These are the activations of a small neural network, seen along a few directions. Each row is one input.
Each table varies a few parts of the input and shows all the possible inputs, shuffled.
Descriptions start from the smaller parts, as in this example, which fits no table here: one of 6 places along a line, together with either a single point or one of 11 places along a line or (one of 2 separate values, together with one of 8 places around a ring).
Shared parts are said once, and a part with two or three values counts as separate values.
(in the rows, 128 means zero)

Other details of the inputs vary at random and push rows far along two fixed directions, the same in every table; ignore that.

Rows:
r1: [130 145  91 160 153 126 149 111 100  81 163 158 120 149 182 120]
r2: [135 138 107 129  90 116 110 123  80 163 164  90 182  89 164 116]
r3: [147 157  97 136  45  95 105 129 101 201 158  93 184  82 141 107]
r4: [132 127 102 132 125 128 165 124 142 139 118 161 122 151 133 133]
r5: [121 127 129 124  97 116 108 132 102 127 124 110 151 115 137 128]
r6: [125 112 149 120 194 162 135 122 149  88 124 152  69 150 121 134]
r7: [113  80 164 106 170 174 132 124 153  99  87 156  79 157  98 158]
r8: [126 117 162 113 148 133 133 152 184 120  94 145 101 144  71 147]
r9: [102 120 129 140 190 143 141  95 114  75 137 114  89 149 162 108]
r10: [139 135 156 121 116 127 125 155 178 169 100 141 125 137  63 149]
r11: [113 117 129 143 159 151 120 122 126  31 136 133  86 129 156 113]
r12: [154 143 124 123  50 118  99 166 125 194 141 121 184  88  99 134]
r13: [163 151 134  95  79 101 108 166 131 197 126 111 189  98  91 141]
r14: [117 130  98 147 120 123 117  98  94  59 159  99 125 100 197  84]
r15: [140 142 136  99  94  90 127 147 134 218 112  97 193 108  85 143]
r16: [124 100 179  91 145 128 136 150 188 171  55 149 118 155  39 173]
r17: [137 127 161 111 172 141 135 137 175 136 103 143 101 157  83 145]
r18: [139 147 104 154 102 119 149 140 121 134 139 163 139 140 135 140]
r19: [116 132 131 138 177 127 129 115 116  49 152 121  94 135 163 100]
r20: [139 123 145 112 122 128 138 134 180 179  90 127 128 138  72 134]
r21: [137  90 147  96 142 162 139 131 177 139  90 142 101 135  87 145]
r22: [152 151 112 127  81 114  99 141  93 158 171 109 180  88 148 116]
r23: [133 121 149 123 129 146 123 149 164 146 111 151 104 134  83 149]
r24: [107 116 122 141 160 129 139 101 134  58 132 117  94 132 155  94]
r25: [111 128 143 140 132 126 121 117 125 123 119 124 118 145 127 129]
r26: [114 103 137 123 187 156 141 109 127 106 121 129  85 144 137 129]
r27: [119 136 108 128 123 117 120 112  80 106 157  88 152 102 180 106]
r28: [129 145 104 149  93 110 143 128  98 157 131 151 156 140 152 141]
r29: [125 147  81 152 121 107 149 112  85 137 158 132 159 131 184 124]
r30: [102 133 108 168 122 127 106  99  66  82 168 114 114 118 197  98]
Each input here is: one of 5 separate values, together with either a single point or one of 5 places around a ring.
Question: Changing only the choice among 5 separate values turns r14 into r27. The same change can be made to r24. Which row results?
Answer: r15
Question: Change only the place on the ring of 5 in r12. List by row number the other rows that result.
Answer: r8, r10, r11, r23
Question: Which other rows agree with r22 in the choice among 5 separate values? List them by row number.
Answer: r1, r6, r13, r17, r19

Rows:
r31: [129  87 157  95 210 180 167 127 182 109  83 171  73 175  84 168]
r32: [121 145 120 147 123 116 117 126  89 111 159 115 148 122 163 119]
r33: [116 128  93 152 106 122 135 110  90 111 151 126 134 117 181 110]
r34: [140 129 156 105 125 121 122 151 143 184 104 140 147 139  80 161]
r35: [118 153 114 155 135 104 122 114  95  83 163 114 133 128 175 100]
r36: [134 139 141 107 106 107  91 130 118 138 140  69 158  84 125  98]
r37: [113  98 135 129 173 155 165 111 173 100  90 163  71 168 113 137]
r38: [125 109 142 109 171 139 168 124 180 154  83 150 101 166  84 150]
r39: [116 141 116 143 142 109 136 109 109 106 136 118 129 138 157 114]
r40: [147 138 106 129  79 119 129 141 121 174 138 136 162 109 124 136]
r41: [130 136 133 136  94 122 115 144 120 146 128 132 151 123 120 138]
r42: [124 133 139 114 114 120  81 122  93 121 157  68 146  83 151  97]
r43: [155 137 136 112 105 123 131 160 169 171 106 152 141 131  77 149]
r44: [113 111 143 122 131 142  85 114 109  79 144  88 109  97 150  99]
r45: [112 112 112 142 158 141 152  99 130  73 123 144  91 150 164 114]
r46: [128 147  96 164 107 130 113 124  83  82 178 126 136 109 190 105]
r47: [117 115 114 137 184 151 152 105 117  65 146 144  86 144 166 120]
r48: [138 136 138 112  74 105  85 139 125 152 135  74 167  78 114 102]
r49: [126 103 139 104 162 147 156 126 152 151  93 144 118 154 102 156]
r50: [112 146 105 169 102 113 112 120  79  81 170 122 133 113 186 102]
r51: [144 146 123 125 136 117 132 140 137 130 138 135 135 131 122 128]
r52: [121 110 127 115 156 135 155 121 137 138 109 140 115 146 121 142]
r53: [161 131 128 104  75 125 125 155 145 225 109 147 173 118  80 161]
r54: [138 151 100 128  94  92 136 123 108 178 140 108 178 117 143 118]
r55: [129 126 105 143 122 145 133 117 109 103 149 139 127 123 162 122]
r56: [141 136 151 121  96 115 130 159 176 188  93 148 141 140  60 154]
r57: [130 152 101 154 130 122 112 119  73  93 184 120 137 113 192 105]
r58: [125 106 160 100 166 142 144 133 159 161  77 152 110 163  78 169]
r59: [133 145 103 145 134 121 143 114 120 121 155 127 131 130 152 111]
r60: [103  95 168 115 209 162 122 105 158  38 114 105  53 135 124 102]
r61: [141 116 136  95 127 127 144 137 144 206  94 139 150 142  87 161]
r62: [109  93 153 122 176 162 144 118 152  97  84 164  72 169 109 154]
r63: [138 139 133 113  97 109 129 146 127 205 108 120 176 127  95 156]
r64: [124 150 115 155 102 107 117 126 107 102 151 125 139 123 158 107]
r65: [133 150 127 129 101  95 135 136 137 195 114 119 163 131  98 138]
r66: [162 135 133 105  81 120 143 160 185 231  92 152 161 130  50 162]
r67: [149 153 107 138  66 107 113 155 111 169 151 130 172  98 128 131]
r68: [132 152 132 138 115 102 127 139 135 154 133 124 148 131 112 127]
r69: [111 147 103 170 103 110 127 110 101 105 150 120 130 126 171 103]
r70: [134 137 115 145 118 136 115 132 106 107 152 142 124 121 154 122]
r71: [117  99 134 121 213 174 153 104 136  63 123 160  63 166 146 136]
r72: [128 124 150 102 116 121  95 136 122 137 133  77 143  87 115 113]
r73: [116 115 139 124 116 140  89 121 111  91 145  81 126  91 145 101]
r74: [151 144 127 115 109 114 127 158 135 178 132 134 158 117  99 147]
r75: [120  99 152 117 219 177 153 127 161  61 110 166  60 169 117 150]
r76: [124 110 121 126 125 143 143 122 130 136 113 141 126 137 132 140]
r77: [119 140 114 157 175 137 139 113 123  56 161 138  88 142 168 104]
r78: [117 119 134 127 106 127  87 123 106  94 150  79 128  82 147  95]
r79: [124 151 116 146 107 100 117 132  90 129 159 114 156 113 154 117]
r80: [124 141 118 133 108 103 130 130 105 161 131 116 157 121 133 134]
r81: [119 122 145 114 135 135  94 120 107  98 147  74 130  93 146 101]
r82: [132 128 109 131  90 121 128 124 106 168 130 131 155 120 144 131]
r83: [125 120 112 142 158 147 147 106 134  66 137 151  90 144 159 114]
r84: [154 133 130 100 128 121 149 141 162 182 109 141 147 138  85 148]
r85: [123 134 123 138 112 115 134 124 131 132 115 133 132 137 128 129]
r86: [130 112 160 114 136 143 127 146 157 146  91 161 112 151  82 162]
r87: [100  86 152 127 192 166 156 115 162  69  82 168  52 173 112 151]
r88: [113 128 116 150 113 130 125 117 100 110 135 126 131 129 159 125]
r89: [151 134 140 118 112 129 136 160 181 173 102 158 129 138  66 152]
r90: [119 128 133 137 106 121  91 119 117  94 150  77 127  88 144  85]
Question: Changing only one part turns r33 into r52. The same change can be made to r69. Which row results?
Answer: r65
Question: Changing only one part turns r58 into r62. The same change can be made to r59. Which row results?
Answer: r66
Question: What do these inputs look like to the network?
Answer: one of 2 separate values, together with one of 5 places along a line, together with either a single point or one of 5 places around a ring
Question: A walk changes only the place on the ring of 5. It starts at r50 and steps to r87. List the rest of the walk in order.
Answer: r33, r40, r67
Question: Change only the place on the ring of 5 in r62. List by row number the other rows that result.
Answer: r53, r70, r82, r86
Question: Which other rows agree with r80 in the choice among 2 separate values and the place on the line of 5? List them by row number.
Answer: r47, r52, r72, r74, r79
